Each row below is a small network's average activation on inputs in which a field has the value named, seen along a few directions.
Related values have similar rows: they may be neighbours, one step apart, or belong to one group.
In the rows, zero is written as 500.
Random noise pushes rows far along 4 fixed directions. That doesn't count. These rows show it; they differ only by the noise:
476,466,638,572,404,414,404,475,476,425,511,568,574,443,563,575,389,401
429,522,536,499,562,422,473,550,396,704,675,349,541,502,348,420,503,496
495,501,532,430,420,501,549,557,504,472,533,433,547,398,502,476,504,498
596,367,583,394,250,737,687,478,639,95,286,621,556,368,721,562,621,600
402,655,343,316,427,306,543,704,485,586,663,242,504,340,382,392,452,423
415,334,547,553,422,602,559,404,460,278,458,564,519,669,489,509,702,624


Field DOM:
bapeg: 457,355,497,610,494,665,497,325,513,270,335,700,396,708,563,564,645,627
toniz: 687,505,528,330,614,802,745,602,552,748,498,341,515,348,482,371,633,710
rili: 424,485,434,416,505,495,573,549,447,567,614,323,504,526,377,399,615,584
mora: 496,688,369,428,694,512,512,571,470,834,607,320,363,437,333,411,447,500
kavot: 597,487,562,475,596,665,558,457,536,633,481,498,483,448,515,487,554,578
numub: 460,526,147,391,542,388,601,606,523,436,511,417,470,744,373,321,691,565
puz: 662,715,469,427,543,272,404,637,588,721,542,455,572,255,584,517,177,242
ketev: 653,403,777,752,614,538,288,324,472,608,435,767,584,575,627,650,317,400
lif: 607,386,651,537,476,644,530,436,515,443,416,608,559,461,632,585,512,566
kolom: 505,592,482,560,478,565,477,441,597,346,323,649,365,419,608,618,407,453
The values of DOM form a star with 3 arms.
- Name the neighbours of ketev, in listed order. => kavot, puz
- Name the neighbours of lif, in listed order. => toniz, rili
- Name the neighbours of kolom, in listed order. => mora

Field LAT:
sisip: 444,522,362,371,273,480,656,580,584,127,421,463,527,366,538,549,548,423
zasam: 336,547,405,419,229,235,528,657,528,207,502,441,539,374,577,540,439,397
lavav: 581,589,498,413,475,664,550,547,588,506,440,479,442,338,569,533,489,562
dugeb: 608,546,641,515,476,638,460,434,585,490,366,605,441,355,656,594,341,486
femus: 656,594,566,428,421,540,512,593,610,517,466,516,560,201,652,569,267,388
mif: 763,619,485,379,602,430,513,598,597,774,514,443,594,309,594,474,320,340
bozug: 589,597,400,409,353,300,425,613,631,346,375,621,516,351,677,492,338,331
leta: 473,458,549,690,694,431,322,403,390,736,626,518,512,748,375,460,521,528
deg: 646,432,624,247,326,695,763,628,602,451,462,374,629,159,609,369,555,613
tomo: 567,451,626,539,715,799,561,376,430,748,496,506,412,509,420,527,583,638
The values of LAT form a star with 3 arms.
- How many steps from neighbour to neighbour lead from zasam to mif, at the fewest? => 5
- Name the neighbours of leta, in listed order. => femus, bozug
- Name the neighbours of dugeb, in listed order. => lavav, tomo
